These are the activations of a small neural network, seen along a few directions. Each row is one input.
In each table, some parts of the input vary, and every possible input appears once, in random order.
A made-up example of a description, with smaller parts first: one of 5 places around a ring, together with either a single point or one of 11 places along a line or (one of 3 separate values, together with one of 4 places along a line).
Shared parts are said once, and a part with two or three values counts as separate values.
(in the rows, 128 means zero)

Other details of the inputs vary at random and push rows far along two fixed directions, the same in every table; ignore that.

Rows:
x1: [103 157 102 124 165  87 195  93 212 156 207 103 143 103 190]
x2: [101 129 160 175 111  83 142  62 171 115  66 208 136 166  95]
x3: [ 71 127 137 180 137  83 183  48 182 128  92 185 143 159 147]
x4: [147  98 151 177  75 140 116 132  69  65  61 148 128 156  59]
x5: [128 114 152  85 102 236  75 171  35  94 137  74  78  91  86]
x6: [134 170 102  60 159 147 168 165 193 178 215  49 112  63 189]
x7: [155 130  88  45 165 163 111 228 101 150 228  16 124  71 159]
x8: [134 126 178 138 100 155  88 105  82  94  58 178 112 137  69]
x9: [133 119 129 165 103 125 142 133 120 112  76 141 135 142 117]
x10: [141 160 118  29 157 218 113 197  76 157 206  25  86  39 163]
x11: [104 104 127 218 106  91 144  67 128  92  54 181 151 184 119]
x12: [107 112 134  90 145 164 124 139 108 139 141 120 112 117 121]
x13: [112 156  99 125 167  57 176  87 230 171 205 155 150 140 166]
x14: [132 144 110 139 138  80 146 139 183 161 131 127 149 121 161]
x15: [146 119 137 108 113 206  86 190  18 106 102  82 109  98 115]
x16: [109 112  98 181 151  50 161  69 193 141 116 158 165 175 169]
x17: [129 147 134  88 144 142 109 128 121 150 147 140 121 126 131]
x18: [160 122 141  85 119 176  66 197  46 124 122 108 116 121 116]
x19: [122 139 121  76 166 144 139 126 128 171 173  97 122  99 162]
x20: [169 121 136 102  99 169  76 207  63 106 137  81 111  99  78]
x21: [108 148 116 105 153  97 149 111 187 164 164 155 134 141 153]
x22: [123 111 106 108 147 122 128 159 125 145 138 106 141 121 156]
x23: [134 158  90 156 150  46 163 107 229 177 160 123 159 130 189]
x24: [145 122 110  85 150 144 111 171  91 152 149  81 131 101 165]
x25: [ 92 103 133 212 111  92 153  82 121  96  40 190 150 177 119]
x26: [137  95 147 162  93 132  74 129  80  87  71 175 127 187  81]
x27: [141 135 132 110 116 147 145 131 141 112 161 107 111  96 117]
x28: [149 118 165 168  96 137  87 132  75  99  45 168 138 149  85]
x29: [120 168 105 134 155  64 166  76 245 173 175 137 141 117 174]
x30: [109  97 150 135 122 138 122 103 105  98 121 155 123 150  81]
x31: [117 154 133 169 150  75 192  46 204 141 104 175 139 141 162]
x32: [120 110 128 169 106 124 130 126  91  86 101 130 145 144 106]
x33: [138 144 133 104 121 129 124 136 143 127 165 121 113  97 106]
x34: [ 96 104 135 158 132 104 140  57 153 126 108 174 132 166 117]
x35: [127 138 123  96 133 142 107 128 140 148 169 129 115 132 122]
x36: [149  99 146 173  76 155 104 128  73  76  54 143 119 158  75]
x37: [134 159  80  78 171  87 148 179 196 197 213  84 147 106 213]
x38: [134 105 166 151  83 172 108 101  89  72  70 156  97 146  63]
x39: [150 134 133 157 120 129 138 131 117 128  89 130 142 127 138]
x40: [157 112 137  98 113 164  73 206  58 104 149 102 113 128  88]
Description of these inputs: one of 2 separate values, together with one of 4 places along a line, together with one of 5 places around a ring.
Changing only the place on the line of 4 turns x27 into x6. The same change can be made to x1. Which row results? -> x3
Changing only the place on the line of 4 turns x22 into x7. The same change can be made to x9. Which row results? -> x4
Change only the place on the ring of 5 in x5. List by row number the other rows that result. -> x29, x34, x35, x38
Change only the place on the line of 4 in x17. List by row number the other rows that result. -> x13, x21, x35
